A small network was trained on made-up records. Each row is its average activation on records with the value named, seen along a few directions.
Values that are neighbours, or in one group, have similar rows; names and order tell nothing.
In the rows, 500 means zero.
Random noise pushes rows far along 21 fixed directions. That doesn't count. These rows show it; they differ only by the noise:
[545 458 615 355 633 672 351 505 690 400 529 461 375 693 607 514 568 557 444 456 580 445 394 554 598 399 362 567 302 475 533]
[436 335 394 247 670 380 457 438 521 712 530 512 416 670 495 440 687 631 336 344 533 411 159 349 483 444 364 713 636 384 433]
[517 531 513 530 596 517 363 584 426 400 565 533 557 590 482 598 692 380 586 481 618 555 505 437 277 364 509 433 325 406 568]
[426 560 660 337 534 354 469 519 292 415 433 495 696 512 410 545 598 406 468 409 634 434 672 603 435 645 291 548 411 590 442]
[499 366 503 527 523 529 524 456 576 594 335 644 339 335 398 461 548 421 633 314 531 385 220 583 319 454 266 572 706 536 487]
[355 410 618 499 448 668 369 302 655 679 418 322 440 364 570 492 596 565 454 378 437 516 519 307 590 230 416 676 603 350 531]
[538 434 600 578 418 432 454 531 378 458 437 409 579 435 485 622 488 393 530 467 436 395 514 643 492 430 682 491 734 419 457]
[458 438 536 370 569 590 560 525 396 503 557 544 631 536 620 417 418 430 588 428 498 363 610 434 629 431 463 548 464 651 251]
[505 374 616 489 597 563 501 567 773 572 414 479 706 337 497 540 377 590 397 637 389 398 366 785 646 541 373 656 449 506 457]
[513 492 371 726 564 531 437 647 452 440 496 472 617 443 514 577 879 368 486 479 384 597 483 456 538 561 433 389 619 619 433]
[593 576 584 433 410 422 489 408 550 613 504 543 537 559 394 527 511 470 214 670 497 504 383 368 571 604 351 637 517 665 586]
[479 628 499 500 694 608 419 462 483 380 420 510 594 298 425 550 609 536 491 551 417 544 370 401 533 487 558 479 510 409 640]
[607 333 450 431 485 428 282 634 388 305 517 421 481 591 261 574 415 500 369 489 631 514 492 477 402 593 484 495 262 557 589]
[394 336 300 507 545 690 674 474 586 261 720 487 563 571 450 625 616 306 470 636 446 491 515 511 308 427 385 374 423 550 380]
[673 470 462 414 274 410 608 546 474 823 611 364 577 421 568 434 478 453 530 546 385 539 519 474 379 283 444 493 510 494 590]
[473 435 414 376 436 549 511 392 479 351 487 520 486 532 312 573 522 532 328 531 415 284 497 510 779 550 430 604 727 676 369]
[622 495 465 498 460 525 550 550 434 551 462 577 422 401 425 565 443 404 546 560 483 309 492 529 552 380 619 417 737 458 354]
[595 464 317 504 531 589 516 517 430 553 568 480 420 420 588 491 443 534 601 523 636 624 437 455 442 648 553 323 388 621 495]
[337 437 508 347 425 495 542 441 323 561 677 466 455 462 487 488 542 537 636 243 490 394 378 375 614 538 620 490 483 498 567]
[612 381 432 545 268 623 531 586 475 652 579 465 285 467 517 468 325 429 519 480 529 443 553 363 611 481 553 379 487 628 386]
[281 583 699 596 470 765 686 329 556 498 500 653 289 497 666 474 547 469 531 507 417 411 520 314 753 578 383 510 486 487 405]
[412 541 327 431 513 532 535 667 354 544 494 523 396 458 466 466 570 690 577 417 494 496 523 460 502 557 475 398 303 260 527]
[615 520 340 405 587 438 582 511 420 411 446 613 313 592 485 422 320 622 522 566 656 443 632 632 507 600 490 421 500 515 357]


Field B:
b3: [713 818 593 597 300 560 373 503 445 442 484 459 625 517 501 581 651 338 523 548 387 538 503 442 629 381 698 418 685 736 707]
b20: [417 759 537 494 502 337 490 578 313 536 340 583 597 507 428 474 389 539 420 464 576 510 573 435 402 636 607 523 493 343 516]
b8: [192 578 400 605 463 652 448 302 584 532 487 535 544 421 526 397 501 574 643 177 513 647 415 306 493 495 616 618 553 584 562]
b5: [303 386 403 388 351 631 467 463 472 499 550 502 523 448 297 659 478 607 539 413 485 331 280 469 550 570 539 594 448 517 542]
b10: [581 235 456 673 471 501 473 544 526 422 672 589 444 636 574 505 490 463 709 579 554 545 589 478 526 492 510 485 292 665 421]
b18: [324 354 718 570 461 445 476 343 557 492 385 380 388 481 574 488 391 637 492 426 536 524 716 627 583 657 435 611 490 357 471]
b14: [581 432 588 597 461 698 368 390 603 605 435 536 560 528 807 486 426 603 715 486 511 498 471 577 670 407 593 647 520 650 404]
b2: [535 584 598 588 572 633 546 491 464 509 529 645 490 481 726 384 560 469 727 504 504 587 625 376 571 471 362 447 278 657 485]
b6: [514 659 467 389 489 484 504 734 419 468 561 661 480 787 471 473 603 427 527 378 481 309 404 477 476 322 577 485 564 407 446]
b13: [459 556 514 309 562 443 550 350 577 710 422 619 352 631 545 363 332 575 389 488 618 470 350 377 276 416 443 672 574 281 441]
b7: [444 444 374 654 660 553 511 642 743 594 509 547 725 534 593 430 487 417 389 633 357 633 315 385 344 370 517 591 483 449 402]
b9: [444 459 443 438 569 454 295 541 511 541 344 307 667 570 505 352 408 596 326 380 549 686 593 389 437 522 466 654 410 557 475]
b21: [487 580 476 444 624 528 442 584 622 242 549 523 648 462 284 530 449 402 459 506 436 501 316 516 339 393 554 469 406 489 716]
b19: [455 443 552 579 520 518 368 523 642 546 325 450 541 576 566 512 561 505 423 404 557 510 505 638 574 582 388 606 642 675 313]
b22: [466 459 467 468 437 336 421 305 515 493 524 288 315 678 590 420 454 731 467 372 647 717 577 566 428 589 579 535 527 467 668]
b16: [431 379 620 495 450 509 399 469 443 617 437 439 634 709 686 705 564 376 414 478 678 442 333 605 312 528 526 616 604 457 328]
b4: [412 631 391 667 364 451 717 454 415 629 685 717 534 520 556 525 656 491 615 574 447 591 410 337 591 724 498 433 462 662 602]
b17: [615 619 466 308 469 462 476 531 254 505 437 412 539 495 603 455 534 473 553 378 553 512 465 499 489 589 508 436 597 622 474]
b15: [500 494 572 493 366 552 460 541 569 441 505 371 370 603 495 532 570 422 352 444 528 601 516 536 444 692 270 424 348 558 572]
b11: [427 595 258 475 555 516 556 712 484 616 534 564 569 666 630 431 447 702 437 564 625 570 658 572 606 715 457 427 229 523 292]
b12: [329 560 565 459 368 480 525 481 564 578 542 483 582 421 478 374 422 579 573 302 442 513 580 534 591 485 459 580 394 616 626]
b1: [436 436 477 476 777 553 553 525 539 452 491 630 495 370 494 466 470 488 595 532 625 499 411 453 456 636 472 426 380 489 366]
B is arranged as 4 separate groups.
- List the group mates of b5, in the order listed. => b3, b6, b9, b19, b22
- List the group mates of b1, in the order listed. => b10, b7, b17
- List the group mates of b11, in the order listed. => b20, b2, b21, b16, b4, b12

Field D:
d9: [359 622 433 611 620 517 641 686 675 628 559 552 616 416 500 440 633 400 364 462 423 530 390 518 631 682 469 377 563 615 387]
d7: [543 474 584 619 181 415 455 590 649 933 715 456 546 243 384 639 537 527 645 548 547 519 405 557 598 506 658 433 336 513 746]
d6: [502 375 524 748 652 536 620 403 742 313 423 395 460 281 540 344 403 375 455 482 301 640 535 616 488 496 404 448 719 657 500]
d3: [405 653 416 218 518 648 645 316 266 661 415 446 772 352 671 510 403 543 507 557 535 461 525 440 492 564 480 530 636 578 302]
d2: [441 570 730 572 595 392 574 252 531 508 606 718 576 497 486 258 486 238 652 376 545 599 579 172 351 394 364 652 486 838 579]
d4: [331 237 530 620 676 527 427 551 507 278 438 565 343 383 333 382 385 395 611 247 587 529 515 303 381 611 415 488 347 549 453]
d5: [530 337 355 691 323 526 418 531 424 506 508 570 394 602 554 563 496 790 540 592 392 540 396 462 681 638 565 600 343 467 601]
d1: [629 442 392 424 403 567 589 405 313 481 385 213 448 322 606 443 553 594 390 547 239 726 335 396 413 678 331 433 563 484 723]
d8: [234 354 708 661 503 486 338 528 638 788 385 291 631 337 603 383 620 461 436 178 376 665 352 282 427 420 422 712 532 370 563]
D is arranged as a tree with 3 forks.
- List every value one step from d4, in the order listed. => d8
- List every value one step from d5, in the order listed. => d1
- List every value one step from d9, in the order listed. => d3
